Each row below holds a small network's activations on one input, seen along a few directions.
Each table varies a few parts of the input and shows all the possible inputs, shuffled.
A made-up example of a description, with smaller parts first: values(3) and (point or ring(9) or (line(6) and ring(8))).
Shared parts are said once, and a part with two or three values counts as separate values.

Other details of the inputs shift rows strongly along two fixed directions, in all tables alike. That doesn't count.

Table:
r1: [-17 -28  42  71  21   5  -5   5 -22  -6  64 -46  11]
r2: [  5   1 -16 -10 -11  -9  31   9  13   6  -7 -13 -11]
r3: [ -1 -15   8  16  -6  14  39  33  15  22  45 -50 -15]
r4: [  3 -30  -8  10  -5  -6  38  30  12  17  44 -53 -16]
r5: [  3  -4 -18 -14 -11  -6  24  11  16  18  -4 -13 -12]
r6: [-19   8   6  22  21   8 -48  -9 -21 -25  -4  17  -2]
r7: [-11  -2  10  22  19   8 -39 -16 -23  -1  -5  15  28]
r8: [-15   5  20  27   7  -5 -24 -24 -15 -17 -14  12  20]
r9: [  3   0  -6  -5  -1  -1   0  23   8  -7  20 -18 -32]
r10: [ 16  22 -13 -53 -14   4  20  -4  11   3 -28  31  -3]
r11: [ 17   6   0 -28 -11   5  -4  -5  12   6 -14  24   1]
r12: [-13   0  16  28  11   5 -41 -19 -15   3 -11  11  23]
r13: [  5  13 -11 -27  -6  -3  11  -9   3 -10 -22  19   4]
r14: [ 13   3 -13 -22 -10 -15   4 -11   4  -5 -26  19   0]
r15: [-20  11  12  25  13   2 -47  -8 -14 -19 -10  14  -8]
r16: [ -2 -18 -13  18   3  -2  49  26   3   6  41 -51 -12]
r17: [ 16  25  -9 -46 -21   0  20  -3  19   9 -32  29  -9]
r18: [ 10   2  -7 -23  -5  14  24  15  12  13   9  -5  -4]
r19: [ 13   7  -5 -26 -12 -12   6  -9   8 -10 -21  20   1]
r20: [-10 -10  25  41  20   0 -59 -26 -27  -6   0  17  32]
r21: [  4   4 -20 -27   0  -3  -1  -8   2   5 -26  18   6]
Each input here is: values(3) and (point or ring(6)).
- The inputs of r5 and r4 match in every part but the values(3) part. If r15 is changed in the same way as r5 into r4, which row does it become? => r9
- Change only the values(3) part in r3. List by row number the other rows that result. => r11, r18
- Which other rows agree with r21 in the values(3) part? List them by row number. => r6, r7, r10, r13, r16, r18

Table:
r22: [ 22  13   9 -32 -11  -3 -20 -31   5  -5 -35  51  20]
r23: [ 14  46 -47 -81 -21  -7  -3  22  27 -23 -50  45 -66]
r24: [  8 -10  17  14   9 -13 -34 -31 -20 -16  -9  25  30]
r25: [-14  -5  43  44  28  12 -45 -40 -32 -19   7  21  45]
r26: [  0 -14 -10  11   9 -15 -32 -19 -12   7 -17   9  21]
r27: [-26  -8  32  58  36  19 -48 -33 -37 -12   9   8  50]
r28: [ 16 -20 -11 -13  -6  -2  62  27   9  10  46 -39  -8]
r29: [ 30   7 -16 -58 -28  -8   7  -6  30  19 -38  34  -4]
r30: [-12 -34 -13  36  16   2  24  20 -12  18  45 -55   7]
r31: [-14   2  32  41  13 -21 -42 -40 -28 -42 -19  22  23]
r32: [  1 -10  24  15  -5  19  58  32  10  17  61 -49  -8]
r33: [ -9  -3  -2   8   7  23  -2  48  10  -7  53 -39 -55]
r34: [-11 -27  13  48   0 -21  25  18   2  -8  37 -57 -16]
r35: [ 15 -11  20   2 -19   8  56  33  21  21  50 -43 -15]
r36: [-31   9  46  60  35  23 -65 -42 -42 -13 -10  29  54]
r37: [ -4  -2  36  29   3   1 -44 -23  -9   5 -13  20  24]
r38: [ -9  -7   0  13  -3  19  37  27   9  31  31 -39  -5]
r39: [ 18  26 -39 -67  -8   4 -20  19  16 -14 -29  37 -52]
r40: [-31  -7  18  64  24 -20 -53 -36 -29 -25 -21   3  22]
r41: [  1 -16 -20  -5  -6  14  53  31  18  33  35 -46 -10]
r42: [  0 -30  -6  19  -5   3  39  33  17  34  51 -63 -12]
r43: [ 18  37 -25 -71 -25 -19  29 -17  16 -21 -60  50  -9]
r44: [  1  42 -14 -50 -14  14 -40  18  13  -7 -30  44 -42]
r45: [  8  35 -37 -59 -16 -10  30 -10  13 -14 -59  37  -8]
r46: [-23 -16  19  58  40   5 -48 -33 -46 -18   8   5  50]
r47: [ 14 -42 -10  12 -11 -15  50  40  15  25  58 -67 -17]
r48: [  2  24 -40 -46 -15 -12  24  -7  14  -3 -56  24 -14]
r49: [ 16  21 -16 -48 -25   0   3  -3  24  29 -45  32  -3]
- The inputs of r46 and r27 match in every part but one. If r24 is changed in the same way as r46 into r27, which row does it become? => r22
- Describe the family of inputs behind these rows. => line(4) and (point or ring(6))
- Change only the line(4) part in r28. List by row number the other rows that result. => r25, r32, r43
- Start at r40 and move only the line(4) part, one step at a time. The first step leads to r26. Which rows follow, in order? => r42, r49
